These are the activations of a small neural network, seen along a few directions. Each row is one input.
In each table, some parts of the input vary, and every possible input appears once, in random order.
A made-up example of a description, with smaller parts first: ring(5) and (point or line(11) or (values(3) and line(4))).
Shared parts are said once, and a part with two or three values counts as separate values.

Other details of the inputs shift rows strongly along two fixed directions, in all tables alike. That doesn't count.

Table:
R1: [-1.64  1.61 -0.27  3.66 -1.03 -6.22 -2.28 -2.15 -2.51 -2.19 -4.67 -0.43
  3.15  1.43]
R2: [-0.02 -0.24  0.76 -3.37  0.58  4.68  1.73  1.29  2.60  2.60  3.91  0.85
 -3.85 -1.54]
R3: [-3.65  3.84  3.71 -5.79  0.95 -3.68  2.76 -4.33 -2.59 -0.69 -3.26 -2.62
 -4.94 -2.00]
R4: [ 7.29 -5.11 -2.18  3.10  0.57  1.79 -1.46  2.49  2.56 -2.42  1.50  1.23
  3.47  1.63]
R5: [ 1.77 -3.40 -2.66  5.72 -0.68  2.40 -2.24  2.76  2.21  1.63  1.38  3.54
  4.81  2.82]
R6: [-2.38  0.49 -0.50  3.29 -0.59 -6.74 -2.47 -2.06 -1.51 -2.82 -4.94 -0.62
  3.08  0.47]
R7: [-2.66  6.02  2.25 -5.57  0.01 -3.18  2.03 -3.93 -4.04 -0.56 -1.78 -2.73
 -4.40 -2.80]
R8: [ 1.77 -2.83 -3.42  6.09 -0.66  2.30 -2.78  2.88  2.69  0.92  1.86  3.06
  4.08  3.01]
R9: [ 1.70 -2.47 -3.23  5.81 -0.91  2.92 -3.16  3.34  1.94  0.48  2.46  2.21
  4.78  2.14]
R10: [ 6.46 -2.32  1.78 -4.55  1.23  4.23  2.10  1.21  1.92  0.89  2.58 -0.90
 -4.08 -1.48]
R11: [-2.26  1.04 -0.99  3.24 -0.48 -5.93 -3.36 -1.96 -2.50 -3.09 -3.94 -0.79
  3.70 -1.12]
R12: [-2.19  1.13 -1.47  3.34  0.02 -6.38 -2.90 -1.92 -2.10 -3.05 -4.32 -0.37
  3.30 -0.59]
R13: [ 0.17  0.15  0.31 -3.44  0.05  5.83  3.48  1.43  0.63  2.39  3.43 -0.67
 -2.73  0.49]
R14: [-0.24 -0.97  1.20 -3.73  0.11  4.59  3.10  1.68  2.46  2.72  3.17  0.33
 -3.14 -0.85]
R15: [-0.01 -0.25  0.24 -3.61  0.91  4.26  1.95  0.91  3.07  2.81  3.77  1.06
 -3.94 -0.76]
R16: [ 0.38  0.58  0.10 -3.67 -0.38  5.16  3.27  1.71  1.17  2.66  3.81 -0.50
 -2.63  0.17]
R17: [ 6.40 -1.90  0.81 -4.69  1.14  4.25  2.82  0.67  1.81 -0.27  3.71 -1.43
 -3.37 -1.36]
R18: [-2.61  0.14 -0.21  3.40 -0.16 -6.05 -2.17 -2.35 -2.02 -3.10 -5.33 -0.84
  2.87  0.76]
R19: [ 0.29 -0.24  1.69 -3.05  0.12  5.66  3.50  1.30  0.87  3.06  2.92  0.30
 -3.08  0.44]
R20: [-1.65  2.02 -0.59  3.52 -0.75 -6.04 -2.27 -1.68 -2.88 -2.58 -4.40 -0.87
  3.54  1.10]
R21: [-2.07  1.13 -0.97  3.77 -0.09 -6.49 -3.76 -2.32 -1.26 -2.86 -4.04 -0.04
  2.50 -0.18]
R22: [ 7.18 -5.52 -1.99  2.97  0.22  1.71 -1.89  2.44  2.78 -2.04  0.96  1.71
  3.00  2.01]
R23: [-0.12 -0.58 -0.92 -3.76  0.63  4.25  3.10  0.98  2.71  2.62  3.28  0.86
 -3.78 -0.69]
R24: [ 6.34 -2.32  1.34 -5.15  1.33  3.90  2.20  0.97  2.26  0.61  2.49 -0.24
 -4.10 -0.55]
R25: [-2.70  5.35  3.70 -5.61  0.09 -3.88  2.66 -4.18 -3.13  0.23 -2.65 -2.25
 -4.71 -1.36]
R26: [-3.59  4.66  2.63 -6.15  0.20 -3.81  2.34 -3.60 -2.88 -1.24 -2.22 -3.65
 -4.31 -3.07]
R27: [-0.55 -1.37  1.04 -3.63  0.53  5.25  3.21  1.73  1.37  2.12  3.43 -0.49
 -3.01 -0.66]
R28: [ 0.99 -4.10 -2.63  5.77 -0.43  2.31 -3.63  3.54  2.57  0.26  2.48  2.41
  4.62  1.01]
R29: [-2.15  1.43 -0.82  3.55 -0.32 -5.86 -4.17 -1.90 -2.04 -3.29 -3.40 -0.88
  3.27 -1.04]
R30: [ 0.18 -0.24  1.28 -3.20  0.07  5.66  3.35  1.62  0.31  2.72  3.57 -0.32
 -2.89  0.29]
R31: [ 1.05 -4.55 -2.41  5.67 -0.57  2.34 -2.69  3.24  2.77  0.82  1.36  3.16
  4.89  1.09]
R32: [ 1.47 -3.57 -1.85  5.62 -1.33  2.67 -2.03  3.79  1.39  1.02  1.91  1.96
  5.27  2.59]
R33: [-2.53  0.03  1.29  3.63 -0.33 -5.57 -2.62 -1.98 -2.49 -2.85 -5.14 -0.70
  3.36 -0.14]
R34: [ 1.38 -3.98 -1.73  5.64 -0.53  2.96 -1.41  2.75  1.87  1.29  0.77  2.61
  4.74  3.80]
R35: [-1.55  1.49  1.25  3.89 -1.21 -5.73 -2.74 -1.77 -2.97 -1.91 -4.52 -0.31
  3.65  0.55]
R36: [-0.36 -0.97  0.79 -3.88  0.10  4.59  2.97  1.97  1.87  2.40  3.83 -0.30
 -2.92 -0.98]
R37: [ 0.22 -0.18  0.14 -3.25  0.27  5.22  3.91  0.94  1.37  2.79  2.80  0.21
 -3.55  1.36]
R38: [ 1.76 -2.39 -3.73  5.92 -0.39  2.49 -2.71  3.35  2.33  0.53  2.13  2.63
  4.42  2.67]
R39: [ 6.40 -2.29  1.54 -4.39  1.27  4.14  2.39  1.07  1.51  0.51  3.52 -1.49
 -3.73 -1.67]
R40: [ 0.58  0.94 -1.01 -3.48  0.43  4.84  3.27  1.37  1.32  2.76  3.70  0.64
 -3.27 -0.04]
R41: [-1.88  1.65 -0.33  3.61 -0.32 -5.35 -2.00 -2.01 -3.43 -2.83 -4.77 -1.08
  3.32  1.39]
R42: [ 0.70  0.90  0.51 -3.22  0.45  4.66  2.12  0.86  2.07  3.34  3.86  1.25
 -3.82  0.23]
R43: [ 1.06 -4.56 -2.94  5.43 -0.24  1.93 -2.47  2.86  3.24  1.03  1.21  3.36
  4.77  1.87]
R44: [ 1.76 -3.38 -2.12  5.97 -1.01  2.81 -2.45  3.17  1.74  1.43  1.50  3.33
  4.92  2.04]
R45: [-2.61  5.72  2.10 -5.42  0.25 -3.79  2.49 -4.44 -3.30 -0.10 -2.37 -1.89
 -5.24 -1.97]
R46: [-2.46  6.03  3.79 -5.03  0.21 -3.23  1.18 -3.98 -3.29 -0.07 -1.73 -1.88
 -5.30 -2.78]
R47: [-2.40  0.89 -0.83  3.16 -0.29 -6.55 -2.45 -1.60 -1.91 -3.21 -4.66 -1.06
  3.47  0.13]
R48: [-3.25  5.45  1.73 -5.70  1.18 -4.00  1.58 -3.87 -2.26 -1.26 -1.72 -2.66
 -5.43 -3.22]
R49: [ 0.89 -4.82 -2.30  5.25 -0.55  1.82 -1.95  3.23  3.48  0.91  0.93  2.69
  4.94  2.60]
R50: [-2.57  6.03  3.39 -5.14  0.15 -3.26  1.05 -3.65 -3.86 -0.44 -1.12 -2.47
 -5.08 -2.91]
R51: [-1.51  1.73  0.22  3.83 -0.97 -5.57 -3.35 -1.75 -3.74 -2.17 -3.62 -0.19
  3.60 -0.31]
R52: [-3.78  4.22  2.85 -5.87  0.61 -3.14  2.54 -3.83 -3.36 -1.53 -2.63 -3.83
 -4.36 -2.73]
R53: [-0.20 -0.69  0.18 -3.77  0.40  4.70  2.46  1.60  1.61  2.50  4.09  0.39
 -3.16 -1.72]
R54: [-2.63  0.54 -0.55  3.25  0.13 -5.86 -2.18 -1.89 -2.42 -3.48 -5.05 -1.28
  3.26  0.43]
Description of these inputs: ring(6) and (point or (values(2) and line(4))).
The inputs of R20 and R32 match in every part but the ring(6) part. If R40 is changed in the same way as R20 into R32, which row does it become?
Answer: R51
The inputs of R12 and R31 match in every part but the ring(6) part. If R47 is changed in the same way as R12 into R31, which row does it become?
Answer: R14
Change only the values(2) part in R27. List by row number the other rows that result.
Answer: R30
Change only the ring(6) part in R52. List by row number the other rows that result.
Answer: R3, R18, R27, R33, R54
A walk changes only the line(4) part. It starts at R42 and steps to R5. List the rest of the walk in order.
Answer: R25, R34
List by row number the other rows that have the ring(6) part in common with R6.
Answer: R1, R8, R18, R21, R22, R23, R37, R45
A walk changes only the ring(6) part. It starts at R10 and steps to R24. List the rest of the walk in order.
Answer: R22, R4, R17, R39

Table:
R55: [ 1.39 -3.10 -3.36  8.07 -0.74  1.23 -3.04  2.94  1.36  0.20 -0.30  3.37
  5.90  5.00]
R56: [ 0.10 -3.67 -4.63  8.02 -0.24  1.20 -4.94  3.42  2.71 -0.17  1.72  4.07
  5.91  1.41]
R57: [ 0.39 -0.61  1.48 -2.99 -0.10  8.38  3.33  2.47  1.74  4.67  5.55  0.31
 -3.16 -0.14]
R58: [-3.57  3.54 -2.04  4.43 -0.53 -8.93 -4.46 -3.13 -3.20 -4.23 -5.04 -0.70
  3.89 -1.77]
R59: [-1.20 -2.41  0.56 -4.42  0.68  6.90  4.31  1.72  3.99  3.30  3.80  0.38
 -3.81 -0.03]
R60: [-0.92 -2.64  0.50 -4.75 -0.06  6.17  4.64  2.62  3.99  3.54  4.09  0.76
 -3.62 -0.19]
R61: [-5.30  4.00  3.71 -7.13  1.18 -3.41  3.64 -4.17 -2.59 -1.40 -2.79 -3.10
 -6.03 -2.54]
R62: [ 2.91  4.42  5.57 -8.08  0.69 -3.63  1.72 -4.31 -5.03 -3.43 -2.91 -4.27
 -5.26 -4.26]
R63: [ 5.62 -4.59  0.33 -5.06  2.20  4.88  3.84  1.84  3.01  0.74  2.28 -1.51
 -4.32 -1.58]
R64: [-0.13 -0.35 -1.25 -3.74  0.28  5.51  1.78  2.40  3.59  4.25  5.72  2.23
 -3.62 -1.68]
R65: [-2.66  6.91  3.64 -6.29  0.09 -4.51  3.43 -4.44 -3.56  0.65 -3.24 -2.05
 -5.76 -1.11]
R66: [ 0.87 -4.39 -2.07  8.48 -1.19  3.16 -3.56  4.29  0.66  0.55  1.87  2.47
  6.85  3.06]
R67: [ 1.20 -4.09 -3.34  7.95 -1.73  3.21 -3.02  4.36  0.73  0.48  2.04  1.42
  7.62  3.06]
R68: [-2.16  3.47 -1.08  4.33 -1.22 -8.42 -3.02 -3.39 -4.48 -3.45 -6.70 -1.22
  3.88  2.16]
R69: [ 0.87  0.67  0.12 -2.92  0.35  5.94  3.54  1.04  2.26  4.10  3.07  1.20
 -3.65  1.88]
R70: [-0.41 -5.55 -3.98  6.29 -0.32  1.53 -1.79  3.68  3.10 -0.82  0.36  1.53
  7.20  3.07]
R71: [ 7.29 -1.90  0.72 -4.19  0.97  3.80  3.32 -0.28  1.54  0.37  3.27  0.55
 -3.39  0.48]
R72: [-2.88  2.60  2.17  4.81 -1.67 -8.24 -3.94 -2.48 -5.27 -2.58 -5.68 -1.25
  4.81 -0.54]
R73: [ 2.29  4.76  3.63 -7.31  1.56 -6.04 -0.11 -4.72 -1.65 -3.66 -1.60 -4.28
 -6.89 -4.52]
R74: [-3.70  2.93 -0.69  4.50 -0.22 -8.72 -5.66 -3.89 -2.92 -3.12 -5.51  0.11
  3.45 -1.75]
Describe the family of inputs behind these rows.
Answer: values(4) and (point or line(4))
The inputs of R65 and R64 match in every part but the values(4) part. If R55 is changed in the same way as R65 into R64, which row does it become?
Answer: R56
A walk changes only the line(4) part. It starts at R72 and steps to R57. List the rest of the walk in order.
Answer: R66, R67
A walk changes only the line(4) part. It starts at R60 and steps to R59. List the rest of the walk in order.
Answer: R61, R70
